A small network was trained on invented records. Each row is its activation on one of them, seen along a few directions.
Each row is followed by the record's values for the fields Savud, Riz, Pupaz, Kazar, Bizal.
A field that a record lacks is written missing.
Other fields move the rows too, some of them a lot.
In the rows, zero is written as 128.
[131 153 104 124  96 125 108 140 128 127 107 148 128]  Savud is c1, Riz is m1, Pupaz is j1, Kazar is d2, Bizal is g3
[109 150 175 146  76 101  70 134 138 214  97 174 184]  Savud is c2, Riz is m1, Pupaz is j1, Kazar is d1, Bizal is g6
[ 99 133 128 144 130 149 165 125 143 167 136 147  65]  Savud is missing, Riz is missing, Pupaz is missing, Kazar is missing, Bizal is g6
[132 123 115 119 166 104 144 110 138 118 120 120 118]  Savud is c2, Riz is m2, Pupaz is j1, Kazar is d2, Bizal is g3
[140 115 129 103 144 154 152 135 136  89 142 120 110]  Savud is c1, Riz is m2, Pupaz is j1, Kazar is d2, Bizal is g3
[135 116 109 129 139 106 132 128 129 152 120 130 150]  Savud is c1, Riz is m2, Pupaz is j1, Kazar is d2, Bizal is g3
[129 106 124 121 177 121 139 112 106 103 121 117 103]  Savud is c1, Riz is m2, Pupaz is j1, Kazar is missing, Bizal is g3
[121 129 140 134 126 111 109 131 145 166 104 130 150]  Savud is c2, Riz is m2, Pupaz is j1, Kazar is d2, Bizal is g6
[126 111 119 128 140 118 134 137 105 115 131 130 123]  Savud is c1, Riz is m2, Pupaz is j1, Kazar is missing, Bizal is g5
[116 144 121  75 131 129 127 120 133 107 121 117  97]  Savud is c1, Riz is m1, Pupaz is j1, Kazar is d2, Bizal is g3
[123 120 120  67 167 133 169 100 123  80 156  89  86]  Savud is c1, Riz is m2, Pupaz is j1, Kazar is d2, Bizal is g3
[133 133 122 124 146 119 123 139 106 128 154 145 134]  Savud is c1, Riz is m1, Pupaz is j2, Kazar is missing, Bizal is g5
[120 110 133 139 121 124 137 124 129 111 132 106 116]  Savud is c1, Riz is m2, Pupaz is j2, Kazar is d2, Bizal is g6
[123 158 109 147  86 109  84 124 129 220  79 166 197]  Savud is c2, Riz is m1, Pupaz is j1, Kazar is d2, Bizal is g3
[ 99 135 119 152  73 148  85 140 146 178 114 156 170]  Savud is c1, Riz is m1, Pupaz is j2, Kazar is d2, Bizal is g6
[127 119 118 133 123 117 147 124 112 104 143 109 116]  Savud is c1, Riz is m2, Pupaz is j2, Kazar is d2, Bizal is g3
[142 162 127 115 179 122 121 107 112  82 132 128  78]  Savud is c2, Riz is m1, Pupaz is j1, Kazar is missing, Bizal is g3
[134 135 143 104 149 114 157 136 135  95 124 113 112]  Savud is c1, Riz is m1, Pupaz is j2, Kazar is d2, Bizal is g3
[151 130 118 129 134 154 147 121 116 108 127 127 133]  Savud is c1, Riz is m2, Pupaz is j1, Kazar is missing, Bizal is g3
[139 120 139 116 137 136 157 109 166  75 132 111  95]  Savud is c2, Riz is m2, Pupaz is j1, Kazar is d2, Bizal is g6
[106 110 120 154  70 113  98 138 121 180 121 159 172]  Savud is c1, Riz is m2, Pupaz is j1, Kazar is d2, Bizal is g6
[120 115 134 131 129 107 134 105 147 134 121 129 132]  Savud is c2, Riz is m2, Pupaz is j1, Kazar is d2, Bizal is g6
[100 139 133 122  57 147  84 128 145 184 102 155 165]  Savud is c1, Riz is m1, Pupaz is j1, Kazar is d2, Bizal is g6
[142 127 139 123 158 141 104 124 140 108 156 149 104]  Savud is c2, Riz is m1, Pupaz is j1, Kazar is missing, Bizal is g6
[118 119 170 120 146 137 163 104 156  45 135 107  69]  Savud is c2, Riz is m2, Pupaz is j1, Kazar is d1, Bizal is g6
[142 131 117 115 128 137 150 128 123 101 134 116 119]  Savud is c1, Riz is m2, Pupaz is j1, Kazar is d2, Bizal is g3
[119 118 130 130 142 152 111 150 136 135 156 102 127]  Savud is c1, Riz is m2, Pupaz is j2, Kazar is missing, Bizal is g6
[101 134 131 165 108 140 161 141 130 192 133 164  88]  Savud is missing, Riz is missing, Pupaz is missing, Kazar is missing, Bizal is g6
[117 136 118 130  94 116 104 163 107 163 124 150 156]  Savud is c1, Riz is m1, Pupaz is j2, Kazar is d2, Bizal is g5
[121  85 133 123 129 141 119 132 129 115 132 131 112]  Savud is c1, Riz is m2, Pupaz is j1, Kazar is missing, Bizal is g6
[104 127 119 138  84 140  86 149 147 173 129 151 161]  Savud is c1, Riz is m1, Pupaz is j2, Kazar is d2, Bizal is g6
[122 149 113 138  89 120 109 150 113 144 116 138 142]  Savud is c1, Riz is m1, Pupaz is j2, Kazar is d2, Bizal is g3
[120 123 131 157  90 108 114 119 131 191 109 156 189]  Savud is c2, Riz is m2, Pupaz is j1, Kazar is d2, Bizal is g6
[129 154 129 120 103 110 104 137 130 178 106 152 165]  Savud is c2, Riz is m1, Pupaz is j1, Kazar is d2, Bizal is g5
[129  98 124 109 132 154 132 141 150  99 140 117 104]  Savud is c1, Riz is m2, Pupaz is j1, Kazar is d2, Bizal is g6
[124 151 123 134  93 120  89 136 135 182  96 158 164]  Savud is c2, Riz is m1, Pupaz is j1, Kazar is d2, Bizal is g3
[122 133 130 146 138 139 181 135 128 172 131 158  64]  Savud is missing, Riz is missing, Pupaz is missing, Kazar is missing, Bizal is g3
[126 134 119 128 163 135 126 106 101 111 109 141 118]  Savud is c1, Riz is m1, Pupaz is j1, Kazar is missing, Bizal is g3
[ 99 123 127 137 139 143 170 138 141 168 142 144  57]  Savud is missing, Riz is missing, Pupaz is missing, Kazar is missing, Bizal is g6
[143 126 116 129 129 142 151 127 121 105 141 105 122]  Savud is c1, Riz is m2, Pupaz is j2, Kazar is d2, Bizal is g3
[140  92 130 124 134 161 117 143 139 118 130 127 117]  Savud is c1, Riz is m2, Pupaz is j1, Kazar is missing, Bizal is g6
[118 143 126 112 159 144 179 131 123 148 125 122  26]  Savud is missing, Riz is missing, Pupaz is missing, Kazar is missing, Bizal is g3
[103 124 155 153 116 101 119 123 131 148 107 142 145]  Savud is c2, Riz is m2, Pupaz is j1, Kazar is d1, Bizal is g6
[134 107 114 130 114 114 132 122 140 135 128 129 136]  Savud is c1, Riz is m2, Pupaz is j1, Kazar is d2, Bizal is g6
[124 115 112 128 130 108 127 152 112 139 130 129 140]  Savud is c1, Riz is m2, Pupaz is j1, Kazar is d2, Bizal is g5
[128 116 114 106 157 133 151 120 121  95 147  88  96]  Savud is c1, Riz is m2, Pupaz is j2, Kazar is d2, Bizal is g3
[142 118 120 111 147 115 163 125 134  94 139 128 119]  Savud is c2, Riz is m2, Pupaz is j1, Kazar is d2, Bizal is g5
[134 141 115 139 147 135 128 123 115 115 132 131 127]  Savud is c1, Riz is m1, Pupaz is j2, Kazar is missing, Bizal is g3
[134 136 112 126 142 136 127 114 104 113 115 151 125]  Savud is c1, Riz is m1, Pupaz is j1, Kazar is missing, Bizal is g3
[141 134 139 139 137 149  97 121 146 102 134 147  98]  Savud is c2, Riz is m1, Pupaz is j1, Kazar is missing, Bizal is g6
[ 92 128 123 123  51 126  73 132 135 219 105 169 187]  Savud is c1, Riz is m1, Pupaz is j1, Kazar is d2, Bizal is g6
[107 144 118 138 136 147 102 146 146 138 171 136 141]  Savud is c1, Riz is m1, Pupaz is j2, Kazar is missing, Bizal is g6
[135 117 115 102 156 144 154 121 127  92 149  88  98]  Savud is c1, Riz is m2, Pupaz is j2, Kazar is d2, Bizal is g3
[123 123 134 159  93 117 128 128 117 144 122 123 152]  Savud is c1, Riz is m2, Pupaz is j2, Kazar is d2, Bizal is g6
[151 102 116 101 189 120 173 113 124  58 141 105  81]  Savud is c1, Riz is m2, Pupaz is j1, Kazar is missing, Bizal is g3
[143 125 120 111 149 114 156 142 123 107 133 112 124]  Savud is c1, Riz is m2, Pupaz is j1, Kazar is d2, Bizal is g5
[129 132 117 131 153 136 126 107 100 120 112 151 130]  Savud is c1, Riz is m1, Pupaz is j1, Kazar is missing, Bizal is g3
[129 113 127 151 105 120 114 127 132 148 130 119 138]  Savud is c2, Riz is m2, Pupaz is j2, Kazar is d2, Bizal is g6
[135 137 115 127 166 131 133 119 116 102 135 126 112]  Savud is c1, Riz is m1, Pupaz is j2, Kazar is missing, Bizal is g3

Which values does each new row have?
[137 109 132 102 156 167 139 109 108 120 126 113 125]  Savud is c1, Riz is m2, Pupaz is j1, Kazar is missing, Bizal is g3
[129 136 151 108  89 133  84 138 161 165 111 141 136]  Savud is c2, Riz is m1, Pupaz is j1, Kazar is d2, Bizal is g6
[129 115 120 121 133 121 147 141 112 106 145 120 122]  Savud is c1, Riz is m2, Pupaz is j2, Kazar is d2, Bizal is g5
[133 107 125 114 178 119 156 120 111  89 135 111 103]  Savud is c1, Riz is m2, Pupaz is j1, Kazar is missing, Bizal is g3
[119 116 119 133 128 111 139 139 109 116 141 121 126]  Savud is c1, Riz is m2, Pupaz is j2, Kazar is d2, Bizal is g5
[133 142 139 111 108 112 128 153 131 171 105 156 182]  Savud is c1, Riz is m1, Pupaz is j1, Kazar is d2, Bizal is g5
[130 106 128 136 141 132 135 124 127 105 130 126 115]  Savud is c1, Riz is m2, Pupaz is j1, Kazar is missing, Bizal is g6
[122 124 125 108 133 128 165 107 112  91 156  96 106]  Savud is c1, Riz is m2, Pupaz is j2, Kazar is d2, Bizal is g3
[133 136 122  99 190 105 163 108 145  76 124 102  86]  Savud is c2, Riz is m2, Pupaz is j1, Kazar is d2, Bizal is g3
[133 161 107 128  79 133  92 151 134 142  93 149 136]  Savud is c1, Riz is m1, Pupaz is j1, Kazar is d2, Bizal is g3
[111 114 127 115 102 148 121 114 137 152 133 119 143]  Savud is c1, Riz is m2, Pupaz is j1, Kazar is d2, Bizal is g6
[148 119 115 117 170 126 161 130 133  85 138  81  96]  Savud is c1, Riz is m2, Pupaz is j2, Kazar is d2, Bizal is g3
[128 105 137 152 107 149 110 143 122 138 118 142 144]  Savud is c1, Riz is m2, Pupaz is j1, Kazar is missing, Bizal is g6
[119 117 118 140 122 110 130 152 100 126 136 114 129]  Savud is c1, Riz is m2, Pupaz is j2, Kazar is d2, Bizal is g5
[147 131 111 127 127 123 138 134 126 137 120 119 145]  Savud is c1, Riz is m2, Pupaz is j1, Kazar is d2, Bizal is g3
[152 119 117 103 159 119 178 121 136  73 147 120 108]  Savud is c1, Riz is m2, Pupaz is j1, Kazar is d2, Bizal is g5
[132 145 120 145 141 138 183 128 124 163 126 148  59]  Savud is missing, Riz is missing, Pupaz is missing, Kazar is missing, Bizal is g3
[105 117 134 131  99 154 124 115 129 143 139 103 138]  Savud is c1, Riz is m2, Pupaz is j2, Kazar is d2, Bizal is g6
[132 122 127 149  83 129 114 136 137 177 112 139 179]  Savud is c1, Riz is m2, Pupaz is j1, Kazar is d2, Bizal is g6
[126 112 119 142 110 121 128 126 132 130 130 110 127]  Savud is c1, Riz is m2, Pupaz is j2, Kazar is d2, Bizal is g6
[137 107 129 144 114 151 124 148 136 120 129 140 135]  Savud is c1, Riz is m2, Pupaz is j1, Kazar is missing, Bizal is g6
[142 111 127 117 159 132 151 137 106 102 129 126 124]  Savud is c1, Riz is m2, Pupaz is j1, Kazar is missing, Bizal is g5
[101 152 115 149 133 161 107 134 153 133 154 138 145]  Savud is c1, Riz is m1, Pupaz is j2, Kazar is missing, Bizal is g6
[145 128 123 100 183 120 177 130 125  48 146  54  61]  Savud is c1, Riz is m2, Pupaz is j2, Kazar is d2, Bizal is g3
[114  99 116 136 100 125 102 140 133 165 123 134 149]  Savud is c1, Riz is m2, Pupaz is j1, Kazar is d2, Bizal is g6
[112  97 120 123 107 129 116 134 137 127 135 130 121]  Savud is c1, Riz is m2, Pupaz is j1, Kazar is d2, Bizal is g6
[134 124 123 127 158 143 134 138 111 121 134  83 116]  Savud is c1, Riz is m2, Pupaz is j2, Kazar is missing, Bizal is g3
[128 111 134 120 137 113 146 115 146 100 128 117 107]  Savud is c2, Riz is m2, Pupaz is j1, Kazar is d2, Bizal is g6
[108 105 117 137  95 123 108 124 134 154 128 141 143]  Savud is c1, Riz is m2, Pupaz is j1, Kazar is d2, Bizal is g6
